Each row below holds a small network's activations on one input, seen along a few directions.
In each table, some parts of the input vary, and every possible input appears once, in random order.
Descriptions start from the smaller parts, as in this example, which fits no table here: ring(8) and (point or ring(11) or (values(3) and line(6))).
Shared parts are said once, and a part with two or three values counts as separate values.

Other details of the inputs vary at random and push rows far along two fixed directions, the same in every table; ignore that.

A family of inputs:
r1: -7.3  -15.7  -15.3  -20.0  23.8  -2.2  48.2  2.8  18.0  -3.2  -10.8  33.4
r2: -10.9  15.2  26.5  -12.7  -10.6  2.2  4.6  -14.8  -13.4  -10.4  10.3  -0.1
r3: -10.4  -65.4  -37.5  70.4  -49.5  41.2  -97.7  3.8  -17.8  34.2  -27.0  -69.3
r4: -26.5  55.5  67.0  10.5  -22.9  -26.6  -47.5  -38.4  -52.4  -36.4  40.4  -18.1
r5: 3.7  -15.4  -12.8  -41.0  25.7  10.8  53.0  14.3  20.0  8.4  9.2  39.4
r6: 7.1  -89.4  -77.3  34.5  -22.4  50.8  -26.4  50.4  34.0  67.0  -44.7  -34.6
r7: -19.7  25.5  17.9  2.4  5.9  -18.6  2.1  -0.5  -10.8  -20.7  14.6  2.5
r8: 3.5  -10.7  -28.3  -11.9  -4.1  -4.3  23.1  19.7  15.6  13.6  -13.5  19.5
r9: -4.6  -18.3  -22.1  -28.0  36.3  -3.4  53.4  14.8  24.3  -2.4  0.4  43.5
r10: 6.3  -17.5  -26.5  -23.8  17.1  -2.3  50.2  4.4  11.3  24.7  -12.2  36.3
r11: -37.6  69.1  70.8  27.6  -33.3  -41.0  -36.7  -32.2  -45.4  -45.6  27.7  -29.7
r12: -22.9  62.3  63.7  16.3  -24.1  -31.9  -44.8  -29.8  -56.2  -31.6  38.8  -23.2
r13: -8.1  -64.6  -44.1  79.7  -54.2  33.5  -97.1  19.6  -13.6  46.2  -30.4  -74.5
r14: 50.4  -1.6  -2.7  -25.9  47.8  17.6  42.9  8.8  37.5  10.8  -8.8  20.6
r15: 54.5  -4.4  -10.3  -23.2  57.3  4.8  44.4  3.1  33.6  14.2  -7.8  33.2
r16: -12.5  -67.6  -42.8  65.2  -57.8  52.1  -88.5  14.3  -2.1  42.3  -30.9  -81.2
r17: -25.6  66.8  62.1  6.0  -41.7  -34.9  -34.4  -41.8  -43.4  -42.3  23.0  -22.2
r18: 38.0  -10.0  -13.8  5.6  44.0  10.9  14.8  6.3  34.6  -0.4  -16.8  3.1
r19: 5.0  -0.9  -7.7  -33.5  22.4  3.1  49.4  21.0  14.1  11.2  10.3  32.0
r20: -11.5  36.0  31.7  -20.3  -12.6  -22.7  3.4  -24.7  -17.9  -31.3  13.2  11.7
r21: 5.7  -9.5  -21.9  -40.7  21.6  -3.7  44.4  12.7  20.1  -3.7  3.0  46.0
r22: 32.0  62.1  49.7  -6.0  12.8  -18.3  -18.1  -29.3  -8.9  -41.8  17.5  -8.4
r23: 12.0  -17.7  -39.0  -32.7  21.4  -1.8  44.0  29.4  24.6  11.2  -5.0  38.0
r24: -20.8  16.2  12.7  1.5  -3.0  -15.5  13.3  -14.1  -5.6  -14.1  -0.5  2.2
Description of these inputs: values(4) and (point or ring(5)).
Question: The inputs of r23 and r7 match in every part but the values(4) part. If r8 is changed in the same way as r23 into r7, which row does it become?
Answer: r11
Question: Change only the values(4) part in r1. List by row number the other rows that result.
Answer: r2, r3, r20

A family of inputs:
r25: -25.4  -7.4  3.7  45.5  -42.4  5.9  -63.4  -11.6  -26.1  8.9  -2.5  -49.7
r26: -19.5  -29.2  -15.2  41.5  -32.3  18.6  -49.9  4.6  -11.5  23.7  -6.2  -40.3
r27: -31.5  93.9  83.6  -6.8  -29.5  -52.9  -16.1  -54.8  -58.8  -54.9  40.0  -7.7
r28: 15.9  -6.8  12.6  43.6  -37.1  26.0  -85.2  -10.9  -17.7  10.5  -3.9  -68.5
r29: -13.2  3.3  10.4  -14.5  1.2  -1.3  20.3  6.5  -0.5  -4.2  12.0  16.7
r30: -27.4  57.9  59.8  -18.0  -8.2  -31.2  2.8  -22.9  -32.7  -31.7  40.2  15.5
r31: 36.7  -12.6  -12.3  -31.2  27.0  17.5  41.8  13.6  23.3  20.6  -4.8  32.0
r32: -21.3  28.0  28.7  3.0  -29.1  -16.8  -24.6  -15.3  -30.4  -25.8  11.3  -14.5
r33: -5.3  -17.3  -17.4  -11.1  4.4  1.8  36.3  8.8  11.6  16.3  -10.7  15.0
r34: -2.2  -30.1  -30.2  -24.1  11.8  8.5  33.0  25.3  19.9  10.3  -8.6  29.1
r35: 1.3  -55.0  -62.1  1.8  -4.5  20.3  0.3  27.1  20.4  32.7  -26.1  6.3
r36: -6.2  -19.9  -15.4  -10.8  7.0  6.1  36.1  15.2  12.1  18.6  -3.7  15.7
r37: 41.9  -12.6  -12.0  -34.9  34.6  6.5  45.9  11.0  30.4  24.2  -5.9  28.3
r38: 4.9  58.5  32.3  -11.8  26.8  -47.3  38.8  -5.3  -3.7  -32.3  15.2  28.3
r39: -4.0  -10.4  -1.2  56.7  -23.5  9.5  -95.1  -10.3  -10.9  -27.6  2.9  -59.7
r40: 21.6  -31.6  -26.3  -9.4  58.7  8.1  51.6  9.4  31.0  10.6  -20.5  38.1
r41: 34.9  -50.0  -40.8  20.0  -6.3  43.8  -30.9  17.5  17.6  40.7  -23.5  -27.1
r42: 0.6  62.1  45.9  -23.1  17.2  -36.4  35.2  -27.4  11.1  -43.9  6.4  30.4
r43: 7.1  -27.2  -30.3  44.7  2.7  36.4  -61.2  12.8  4.8  7.7  -16.5  -56.5
r44: -14.3  29.4  21.0  -33.2  7.3  -23.2  28.0  -7.4  -11.1  -19.3  21.9  35.8
r45: 5.3  -22.8  -35.0  -28.2  14.4  0.0  56.1  14.2  21.1  14.8  -17.1  32.6
Question: Describe the family of inputs behind these rows.
Answer: line(4) or values(5) or (values(2) and ring(6))
Question: Change only the values(2) part in r36. List by row number the other rows that result.
Answer: r26
Question: Change only the ring(6) part in r34. List by row number the other rows that result.
Answer: r29, r32, r33, r36, r45
Question: Change only the values(2) part in r32. List by row number the other rows that result.
Answer: r35

A family of inputs:
r46: -15.0  57.4  71.9  50.9  -27.5  -11.9  -94.3  -37.5  -52.1  -49.0  32.1  -66.6
r47: 8.2  15.9  9.8  17.2  -4.2  -8.5  -16.9  -4.9  -2.5  -9.7  -2.3  -13.5
r48: -14.5  10.5  3.1  9.5  -19.9  -11.3  -14.6  -7.1  -9.1  -6.7  -2.0  -10.0
r49: -13.9  -73.3  -62.6  12.5  -3.5  31.7  2.9  33.5  23.7  37.4  -24.2  0.7
r50: 32.6  17.7  17.5  -38.6  15.9  -1.4  47.4  -5.1  7.3  16.2  3.1  26.9
r51: 8.8  -8.2  -9.1  12.2  9.8  4.0  4.4  0.7  13.4  5.2  -15.3  -3.2
r52: 21.1  34.0  22.1  -39.3  45.4  -20.5  47.1  -5.1  10.6  -25.0  20.5  43.1
r53: -45.3  40.7  51.2  24.8  -37.8  -20.9  -50.3  -23.4  -50.3  -31.9  30.8  -31.9
r54: -20.8  -61.6  -50.8  27.8  -25.5  30.0  -36.1  24.6  6.1  24.9  -22.6  -23.2
r55: 3.7  -9.9  1.5  6.9  -34.0  16.5  -23.3  -2.2  -13.7  29.4  -3.4  -24.5
r56: -5.2  29.2  12.9  -36.8  27.1  -31.3  70.2  -5.3  4.4  -9.5  9.4  48.3
r57: 19.1  31.3  21.7  -41.3  44.6  -15.5  49.5  -10.2  12.0  -29.9  15.9  42.1
r58: -4.8  30.1  12.2  -41.7  20.3  -29.3  66.7  -9.8  4.9  -17.4  6.3  49.1
r59: 20.3  -61.5  -63.9  24.4  15.5  29.5  1.0  32.3  37.0  40.2  -39.1  -10.4
r60: -17.2  -61.1  -52.4  27.7  -22.9  25.2  -38.3  30.0  5.6  30.2  -18.1  -21.0
r61: 23.9  -65.5  -55.7  20.2  23.7  41.2  -13.9  26.0  36.2  29.1  -27.7  -9.9
r62: 37.1  13.5  18.2  -42.0  26.2  11.8  34.6  -2.2  8.7  10.0  15.1  24.7
r63: -12.6  17.7  13.6  -13.2  5.2  -19.4  29.0  -12.3  -3.0  -9.2  4.3  20.4
r64: 9.9  4.0  3.8  15.0  1.7  8.9  -35.4  -2.6  1.1  -15.1  3.9  -21.7
r65: -34.7  60.1  64.1  47.5  -57.0  -30.2  -85.1  -38.5  -60.7  -39.5  24.5  -57.1
r66: 15.2  29.2  14.6  -36.3  33.5  -24.5  62.6  -9.4  14.4  -19.0  0.5  41.9
r67: 23.3  -62.7  -68.3  19.6  6.0  30.2  -6.1  31.7  41.2  36.6  -41.9  -10.7
r68: -4.5  22.9  26.9  -61.0  3.9  -11.3  63.9  -3.2  -10.5  7.3  27.5  47.5
r69: -34.9  -10.5  -2.1  34.0  -46.4  7.2  -64.7  0.1  -24.6  -4.7  2.7  -40.8
Question: Describe the family of inputs behind these rows.
Answer: line(4) and (point or ring(5))
Question: The inputs of r62 and r50 match in every part but the line(4) part. If r61 is changed in the same way as r62 into r50, which row does it become?
Answer: r51
Question: Change only the ring(5) part in r46. List by row number the other rows that result.
Answer: r52, r57, r61, r64
Question: Start at r69 and move only the line(4) part, one step at a time. The first step leads to r48. Which rows follow, in order?
Answer: r67, r64
